cols: M Y C Q
Logen: [ -6 -11   4  -5]
Bur: [ -6 -11   2   0]
suba: [ -6 -14   2   3]
nomog: [ -6 -11   2   8]
solu: [-6  1 13  6]
zaze: [  2  -6   1 -15]
rudo: [ -6   1   2 -10]
feza: [-6 -7  5 -9]
nup: [-12 -33 -53   3]
Nok: [ -6 -11   2  15]
which: [-6  1  2]
rudo
back: [  2 -14  -6]
suba
which: [ -6 -11   2   0]
Bur

cols: Z S T X N L B H
ter: [ -8 -24 -34  23  35 -21  -4 -27]
fafa: [ 23  -8  -4 -34 -24 -21  35 -27]
neki: [ -8 -24 -34  23  -8 -21 -31  28]
mik: [ -8 -24 -34  23  -7 -21  -3 -12]
which: [ -3 -12]
mik
back: [ -7  23 -34 -24]
mik
which: [ -8 -24 -34  23  35 -21  -4]
ter
back: [ -3 -21  -7  23]
mik

cols: E D A U K R W
Tunul: [  0   1  -3   2  -4 -43   1]
giv: [  1  -1 -41   3   5  11   0]
Pefa: [  2  -3 -43   1   3  15  -1]
which: [  2  -4 -43   1]
Tunul
back: [-4  2 -3  1]
Tunul
back: [-4  2 -3  1  0]
Tunul
col: [ -3 -41]
A

cols: dokod Pid Kof kuva berif Kogul
bok: [-1 -1  8 -1 11 15]
Lum: [ -9  21 -10   9 -23  -4]
vize: [ -9  -6 -16   8  13 -11]
ruz: [-4 -3  4 27 -4 -7]
bopir: [  4  14 -37  -5   4  26]
fula: [ -4  -9  41  -7   4 -19]
dugo: [ -8   5  31  23 -56   5]
rebu: [ 11   6  51 -10 -25 -13]
zumut: [ -6   5 -56  31  23  -7]
back: [-13 -25]
rebu
which: [-1 11 15]
bok
which: [  5 -56  31  23]
zumut
col: [ 9  8 27]
kuva
col: [  8 -10 -16   4 -37  41  31  51]
Kof

cols: mab Nife zari Vimib godem tobut Gafaz poda zof
Mevo: [ -6   3 -17  -1  10 -13  -1  -1  -4]
bisa: [ 28  11   0  -9   9 -32   5   0   9]
Tov: [-3  4  4  4 -7  7  1  2  6]
rotip: [ 36  13  13 -12   5 -31   6   0  11]
tusi: [ 4 -3 -2 -5  3  4  8  2 20]
pudiz: [ 4  8 -3  4 -2 -5  3  2  9]
Gar: [  7   9  -7   2   1 -11   3   2   8]
back: [ 2  3 -5 -2  4 -3  8  4]
pudiz
which: [ 4 -3 -2 -5  3  4  8  2 20]
tusi
col: [-1  0  2]
poda
which: [ 28  11   0  -9   9 -32   5   0   9]
bisa
back: [ 9  2  3 -5 -2  4 -3  8]
pudiz
col: [-32   7 -31   4  -5]
tobut

cols: P V J G
fufu: [ -8 -25  19   0]
bebu: [ 55   9 -24  10]
vanov: [-14 -21  14  -1]
nik: [ 24  26 -32   4]
vafog: [-30   9  16  -8]
pefo: [ 24  26 -20   6]
Beres: [ 22   4 -12  -3]
mor: [ 55  -3 -34 -14]
rizok: [ -4 -11   0 -30]
col: [ -8  55 -14  24 -30]
P
back: [-24   9  55]
bebu

cols: Zuz non medo kur beda Sada
vomez: [-13 -12  15  15  -7 -29]
sut: [ -5 -13  -5  15  -2  -4]
remu: [-17   0 -17  27   3 -14]
vuv: [-12 -12 -12  51  -8 -17]
pusuf: [ -5 -13  -5  15  -6 -29]
gat: [-10 -26 -10  25   0   3]
which: [ -5 -13  -5  15  -6 -29]
pusuf
which: [-12 -12 -12  51  -8 -17]
vuv

cols: sem lidas lesam Vivef sulu Nep soza zelep
Gal: [  5   2 -14   0  -8   9  -5 -10]
Vevod: [-21 -34   2 -33   3  -3  29   1]
naki: [-12  -8  -2  -5   3   8   6  -2]
Mese: [ 5 -3 -1 -1 -5 -6 15 11]
runa: [-24 -22  31 -24  23 -19  29  15]
lini: [-24 -22  31 -24  23 -19  -1   3]
Dova: [ 18  32  -7  33  -5   9 -29  -3]
mifup: [  3  -6 -21  -2 -14  15  -3 -15]
Ped: [-25   5  54   5  42 -24  14  32]
back: [-5 -1]
Mese
col: [ 3 -3]
zelep
which: [ 32  -7  33  -5   9 -29]
Dova

cols: bepir tus Kobes suk
paf: [-20  -3  15 -13]
fuda: [ -6  -2   6 -13]
Mapor: [ 31  -4 -37  24]
gis: [12 -2 -6 16]
gemiv: [-50  24  28 -29]
Fifu: [ 10  -4 -26  18]
tev: [ 20 -17 -15 -30]
Kavo: [ 20 -17 -15  17]
kuzu: [-25   1  12 -17]
Pizan: [-26  15  41  -4]
zamag: [-26  15  41 -16]
latif: [-4 11 -9 10]
which: [-15  17]
Kavo
back: [-26  -4  10]
Fifu
back: [-4 41]
Pizan
which: [ 20 -17 -15  17]
Kavo
which: [-26  15  41 -16]
zamag

cols: kes kelut bikeg keti
fugak: [ 7 22  9 -5]
suguk: [ 13  18 -17  38]
Lubog: [ -2  -7 -24  15]
ser: [ 16  18 -17  -3]
vegin: [ 13 -32 -10 -28]
lav: [ 32 -36 -10 -31]
sef: [24  9 -5 -4]
Leze: [ 24 -12  17 -17]
which: [ 13  18 -17  38]
suguk
back: [-24  -7]
Lubog
back: [-5  9 22]
fugak
which: [ 16  18 -17  -3]
ser
which: [ 7 22]
fugak
col: [ 15  -3 -28 -31  -4]
keti
back: [-17  17 -12]
Leze

cols: Soli duda Fud sudir vozak nor doti Ber nole Leb
vid: [ 16 -15  12   4   1 -25   6 -19  16  28]
Punar: [  5  19 -10 -13  13  -5   0  -2  33  -9]
gan: [ 13  14   7 -18  16  -3  -9  -3 -19  -6]
milad: [-15 -15  -6  -3 -14 -21  -8   3 -17  -6]
sizu: [ -6  11  -3 -14 -21  -6 -17  -8   3  15]
tini: [ 26 -14  29   0   2 -15 -14   6 -11   0]
col: [  3 -11]
nole
back: [-14 -15]
tini
back: [  3  -8 -17  -6 -21 -14  -3]
sizu
which: [-18  16  -3  -9  -3 -19]
gan

cols: Mas Bato Tad pema rebo zem likuv Zam Voleg nul
tegi: [-13 -18  13 -18  -1  11  39   4 -19 -11]
tama: [-18  -2 -11  -7  15   8  -4 -26 -17 -18]
vesag: [ 39  -1   4 -13  11 -18  13 -18 -33  27]
which: [ 39   4 -19 -11]
tegi
which: [-13 -18  13 -18  -1  11  39   4]
tegi

cols: mitep Dun Gopo Gof Rotus zugu mokid
ros: [-47   4 -56  33  12  10   2]
dovo: [ 11  28  10  13 -14  -4   2]
Kede: [ 11 -47   4 -57  33 -29 -18]
Datim: [ 10  11 -14  28  13  -4   3]
col: [  2 -18]
mokid
which: [ 11  28  10  13 -14]
dovo
back: [ 33 -57   4 -47]
Kede
col: [-47  11  11]
mitep

cols: boli rodif rol ledab gev nis Donad furaz Nili
lebo: [ 37  13  40   1 -14 -44   0  26  13]
sofop: [-3 -3 10  1 -1  2 -6  4  4]
Tada: [-10 -22 -15  23  24   3 -40  22 -31]
ton: [-7 -2  1  0 -2 -4  5  1 -1]
viku: [  3 -40  21 -31 -14 -44   0  26  13]
col: [26  4 22]
furaz
which: [  3 -40  22 -31]
Tada
which: [ 24   3 -40  22]
Tada
col: [ 1 26]
furaz
col: [ -2 -40]
rodif
col: [ 2  3 -4]
nis

cols: Zonik sigar Gumos Sevav pavo
loni: [-29  31  49 -11 -19]
Karat: [ 31 -31  31  49  24]
lasa: [-13  13 -15 -11 -19]
col: [-11  49]
Sevav
col: [49 31]
Gumos
back: [-19 -11  49]
loni
which: [-29  31  49 -11 -19]
loni
col: [ 31 -13]
Zonik
which: [-31  31  49]
Karat

